13  83  15  19  95 gives 95
8361  1550  3454  4725  3574 gives 3574
211   15  208  207  217 gives 217
 24  -24   21  -32   25 gives 25
 311   765   743  -576   419 gives 419
 -2   45  -37   40   24 gives 24
---
((471, 311, 877, 255, 391, 584, 488), (466, 336, 47, 602, 329, 426, 310), (304, 268, 180, 487, 233, 209, 30)) value 310
((5, 12, -1, -47, 30, -3), (-14, 21, -8, 2, 14, -1), (-18, -5, -13, -33, 18, -17)) value -1
((61, 66, 10, 15, 61, 14, 52), (46, 55, 7, 48, 77, 35, 57), (14, 65, 73, 55, 28, 35, 15)) value 57
((197, 70, 126, 221, 45, 135, 82), (147, 136, 113, 77, 202, 164, 92), (165, 78, 161, 73, 176, 192, 61)) value 92
((2466, 6079, 5109, 6995), (5712, 3101, 6754, 7794), (4038, 6808, 1522, 4784)) value 7794
((23, 59, 74, 69, 78, 63, 82), (43, 63, 74, 68, 76, 67, 92), (47, 73, 64, 74, 67, 66, 56)) value 92
((4, 2, 3, 2, 3, 3, 7), (7, 7, 6, 3, 1, 7, 3), (5, 7, 5, 4, 5, 5, 1)) value 3
((-47, -6, 7, -29, 4), (8, 21, 23, 34, 20), (-41, 6, 5, -18, -4)) value 20
---
153.269	-132.483	53.499	123.266 out 123.266, 153.269

0.104	-0.015	0.102	-0.137	0.018	0.193 out 0.193, 0.104

-8.4	-5.1	5.5	3.4	13.5	-15.6
-8.2	-4.2	5.1	3.5	12.9	-15.4
out -15.6, -8.2

-1.1	-1.6	-1.3	2.0
-1.9	-1.4	-0.6	1.9
out 2.0, -1.9

-0.15	-0.11	0.11	0.01	0.07	0.07	-0.04 out -0.04, -0.15

37.51	-78.57	140.78	135.85	86.55	-53.61	-133.83 out -133.83, 37.51

-0.03	0.01	-0.18	0.06
-0.09	0.13	0.00	0.00
-0.09	0.02	-0.17	0.05
out 0.06, -0.09

-145.379	61.368	153.422	-21.112
-69.779	127.451	67.745	-27.824
-88.457	-35.393	111.166	21.967
out -21.112, -88.457
---
[  5 -41  11  -7   0] Answer: 0

[[-14  36  11 -11]
 [  5  42  19   2]] Answer: 5

[-43   5  30 -31 -29   0  10] Answer: -29

[ -2  18  26 -33  19 -20  49] Answer: 19

[[ -6 -18   5 -18  -2]
 [ 22  10  -7  12  38]
 [ -9   4   3  12  11]] Answer: -2

[  1 -43  -3  43   0  18] Answer: 0
---
85,222,12,100,166,142 -> 222, 12

215,145,164,45 -> 215, 45

52,52,6,3,38,72,85 -> 85, 3

74,29,225,45,26,55 -> 225, 26

587,427,265,640,135,311,473
122,904,548,309,748,507,384
-> 904, 122

48,168,176,151,121,192,177 -> 192, 48

5,5,5,7,5,5,2 -> 7, 2

4,-347,91,439
475,-342,344,-551
-175,-301,-95,718
-> 718, -551

6,5,5,7,8
2,6,4,5,1
-> 8, 1
---
[[ 33 -39  10  14  17  25 -39]
 [ 16 -16  16 -28  36 -51  -6]] >> 17

[[ 50  18   2 -20 -16  27]
 [ 24   8  12  -7 -22   0]] >> -20

[[ 10 -37   0 -38  15 -18  -6]
 [ 36 -22  -3 -13 -29  42 -16]] >> 15

[[ 21 -27  10 -39]
 [  7 -38   8  -1]] >> -27

[[-20  28 -30  25]
 [ 41   2 -41   2]] >> 28

[[  0  17 -50 -30 -42  19]
 [ 19  10 -19 -28  27 -22]] >> -30

[[ 37 -29   3  19]
 [ 37 -38 -19   5]] >> -29

[[-23 -10   9  24  32 -42  -8]
 [ -7  41 -32 -18   1  48  24]] >> 32

[[-14  -2  -2  16 -10   7 -10]
 [ 31  -8   1  38   1 -11 -39]] >> -10
---
[[-28, -28, 25, 24, 49, 1],
 [-30, 20, -19, 4, 5, 22],
 [-16, 4, 8, -35, 10, 26]] result: 20

[[2, 0, -4, -6, -2, 7],
 [-1, 39, -2, 6, -2, 1],
 [-14, 8, 18, -10, 6, 9]] result: 39

[[0, 43, 2, -4],
 [12, -5, -4, 19],
 [18, 17, 26, 1]] result: -5

[[-4, -10, 16, -5, -2, 24, -21],
 [33, 14, -24, -6, 39, -4, 8],
 [34, -16, -12, 22, -12, -1, -5]] result: 14

[[-32, 25, 27, -1, 3, -6, -30],
 [-21, 33, -4, 38, 18, -13, -3],
 [39, -25, 17, -14, 3, 21, -20]] result: 33

[[23, -21, 1, -2, -15],
 [17, 9, -2, -14, -21],
 [28, -41, 4, 4, -16]] result: 9

[[24, 14, -30, 5, -19],
 [40, 4, -30, -47, 12],
 [31, 6, -33, -18, -1]] result: 4

[[-10, -4, -2, 5, 5],
 [9, 4, -21, -38, -3],
 [-17, -12, 23, -35, -10]] result: 4
